Here are a small network's activations along a few directions, averaged over the inputs that share one value of a field.
Values that are neighbours, or in one group, have similar rows; names and order tell nothing.
Random noise pushes rows far along 2 fixed directions. That doesn't count. These rows show it; they differ only by the noise:
[ 142  170   87  110   38  107  -89 -291 -197   48  340   95]
[ 193  194    5   43  -65  144  -63 -281   52  -18  219  146]
[ 137  230 -151  228  -16  107 -354 -263  510  -42 -278  596]
[ 203  205  -33   38  -93  152  -80 -277  167  -40  140  199]


Values of Duk:
p8: [  -4 -334  -90  167  221  115  224  -34 -488  562  446 -363]
p12: [-532  248  587  265  472   54 -634 -129 -452  219 -257   30]
p11: [ -78   55 -162  437  148 -380 -526  434  338  138 -383  588]
p5: [ 217 -253 -502 -162  223    0  145   56  416  -77 -339  367]
p14: [-563 -141  322  163   98   46 -191  246 -237 -249 -526  -54]
p15: [ 132  -41 -160 -130 -121 -284  133 -113  191  425 -385 -210]
p10: [-580 -261  168 -184  287  128 -145 -178 -646  524  143 -256]
p6: [ -93  -26   88  376  407   -1 -275 -308 -164  319  412  351]
p13: [ 299 -408 -106  238 -227  124  319  181  157 -483   81  -58]
p4: [ -77  114   92  187  248 -609   51  -72   70 -163 -487  392]
p9: [-196   -4 -135 -785 -137 -119  321  124  531 -297 -271 -197]
p3: [ 105  218 -459  434   33  225  -34  229  180 -166   -8  201]
p7: [ 367  173 -127 -378 -561  112  -82 -106  603  -73 -487  362]
p2: [-358  136  -59  -88  -80   78 -165  304  -36 -110  125 -387]
p1: [ 276 -246  401  -15 -272 -282  285  507 -361 -333  216 -378]
A value of Duk combines one of 5 hidden first parts with one of 3 second parts; all combinations occur once.
Q: p3 and p11 share the first part; p3 and p8 share the second. Which value has the first part of p8 and the second part of p11?
A: p15
Q: p13 and p14 share the first part; p13 and p5 share the second. Which value has the first part of p5 and the second part of p14?
A: p9

Values of Posi:
y5: [-464  105  246   16  142  209 -155 -145   77 -225 -419   91]
y12: [  77  152 -642  264   42  301 -380    1  726 -160 -124  643]
y2: [ 333 -253  118 -173  159 -204  486 -202 -587  210  680 -141]
y7: [  46  -57  -92 -348 -209 -112  384  433  -36   -3 -317 -202]
y9: [ 239 -308 -146  229   58  -32   99  -63  230 -113  -10  506]
y14: [  86  292  211 -233 -144  160 -164 -294 -176  136   93 -274]
y3: [ -28  -93   -1   86  -93  -30    8  478  128 -396 -173 -145]
y10: [-569   54   88 -134  463 -235 -147   29  142 -142 -443  127]
y4: [ 297   58  -72  243 -158 -260    3  149  -57 -185    2  148]
y15: [  10  316   54  513    5 -105 -424  133 -116   12  101  250]
y8: [-302  -29 -132 -253 -200 -101   46   -2  381  344 -201 -153]
y11: [ 152  182  251 -286 -555  339   67  328  208 -362  110 -144]
y13: [  58 -234   34   -2  294  -70 -422 -486  -52  454  -80  140]
y1: [ 191 -167  -73  -97 -246 -295  540   28   64   49 -134 -109]
y6: [-121  113 -372  402  299  443 -491 -325  639  171 -430  338]
A value of Posi combines one of 5 hidden first parts with one of 3 second parts; all combinations occur once.
Q: y8 and y10 share the first part; y8 and y15 share the second. Which value has the first part of y15 and the second part of y10?
A: y11
Q: y1 and y2 share the first part; y1 and y4 share the second. Which value has the first part of y4 and the second part of y2?
A: y9

Values of Mikiz:
s9: [ 305 -146  130  196   -5 -364  185 -119 -200  235  190 -235]
s10: [ 164   94  -79  498  157  111   52   54 -168 -168  483  125]
s13: [-116  -15  217   19   -9  309 -150  -34 -346 -146  766 -164]
s2: [ 581  198  176 -327 -554   13  577  169 -413 -274  642 -680]
s5: [-272   31   46  -22   38   42 -313  508  210 -141 -476   -7]
s3: [ -48  -48 -132 -197    9  335  275 -309  121  305  414  -69]
s7: [-128  222   38 -140 -149  101 -527 -160  497  198 -520   76]
s14: [-159 -130  -81  525  158 -269 -250  424  -26 -242 -595  431]
s8: [-380   -2  300   91  411  388  -59 -465 -654  125  533 -155]
s6: [-162  364  134  274  -64 -126 -476  138  194   22 -360  407]
s12: [ 418   42 -539 -106 -157  -46  415 -315  235 -157  438   71]
s15: [  68 -313  -37 -440   44   11  279  103   23  123 -227 -170]
s4: [ 139 -341 -230 -104  -26 -326  347  239  -67 -135 -199    3]
s1: [  95   97  -62 -114 -201 -266 -242 -287  610  252 -390  218]
s11: [-286  -71  246 -662   22  241  514   38 -365  -94   10 -624]
A value of Mikiz combines one of 5 hidden first parts with one of 3 second parts; all combinations occur once.
Q: s1 and s15 share the first part; s1 and s6 share the second. Which value has the first part of s6 and the second part of s15?
A: s5
Q: s10 and s14 share the first part; s10 and s8 share the second. Which value has the first part of s8 and the second part of s14?
A: s11
